Each row below is a small network's average activation on inputs in which a field has the value named, seen along a few directions.
Related values have similar rows: they may be neighbours, one step apart, or belong to one group.
Random noise pushes rows far along 2 fixed directions. That doesn't count. These rows show it; they differ only by the noise:
[ 114  274  -97 -113  172 -100   49   32 -126  115   17  193]
[ 233  469 -143 -206  316  -66  104  387 -276  371 -361   -3]
[ -22   19   20 -165  277 -313  -88  199 -174  -81  -36  -76]
[  64  198  -87  -52   73  -88   38 -198  -31   -5  245  346]


Values of K:
k5: [  52   10    5  210 -373  406   85 -149  194  278   -1   72]
k4: [ -85   77  -33 -219  151 -195 -120  100  -82 -126  -49   98]
k7: [ -53 -358  342  213 -154 -129  -76 -291   50 -274  225   31]
k11: [  67  230  -56  -39   34   73  129  141   24  221 -336  -66]
k10: [ -27 -120  125  163 -354  330  126 -415  195    3  166  210]
k12: [-211 -214  151   65   -2 -230  -98  123  -47 -173 -279 -237]
k1: [ -97 -121  -54   -1  117  -61  -62 -162  152 -252  273  -41]
k2: [ -23  -37  -30 -123  258  -63  -37  447 -100  -57 -268 -428]
k9: [ 108 -135 -163  -35  -33  203   81  597 -104  379 -497 -481]
k8: [ 279  320  177  -29  143  206   58  659 -181  445 -764 -330]
k13: [ -64 -279   68   84 -136  160   32   45  -20   28   -6 -403]
k6: [-157 -153   50   67  -90 -278 -239 -423  169 -374  584  289]
k3: [-267 -402  -94 -103   98 -275 -192  -76  -24 -476  285 -134]
The values of K form a line.
Which values are neighbours of k11? Give them in the order they are listed. -> k12, k2
Which values are neighbours of k9? Give them in the order they are listed. -> k13
Which values are neighbours of k8? Give them in the order they are listed. -> k7, k10

Values of H:
h4: [ 396  431    3  -71 -164  496  334  501  -57  700 -810 -177]
h2: [ 109  347   39 -247  129 -369   76 -302 -208  119   20  239]
h5: [-226 -395  291  166  -84 -254 -306 -115  -19 -511  150  -24]
h12: [-189  310  -20   53   28 -261  -50 -676  -74 -185  595  788]
h1: [-204 -307  165  -59  252 -212 -178   38  -88 -370   31 -187]
h8: [ -14 -382   24  -26   25  136  -91  307   94  -53 -105 -569]
h11: [-101 -119 -109  -79  262 -165 -269   87    6 -205  229 -190]
h7: [ -82 -336  290  134 -204   65  -47   33   77   11 -157  121]
h3: [  79 -212 -154  329 -483  213  123 -224  233 -112  281  296]
h13: [ -95 -115  367   42   -1 -140   20   98  -26  -16 -392 -265]
h10: [ 235  178 -266  135  -74  467  168  590  -45  534 -462 -566]
h9: [ -76   37 -261 -167   80 -158  -17 -194  197 -194  469   96]
h6: [-600 -839  217 -314  509 -816 -449  122 -101 -937  427 -498]
The values of H form a line.
Going along H from h2 by way of its neighbour h12, in what order are h4, h11, h3, h13 met? -> h11, h13, h4, h3
Which values are neighbours of h10? Give them in the order they are listed. -> h8
What is the length, in steps, of the shortest route from h7 to h9? -> 5
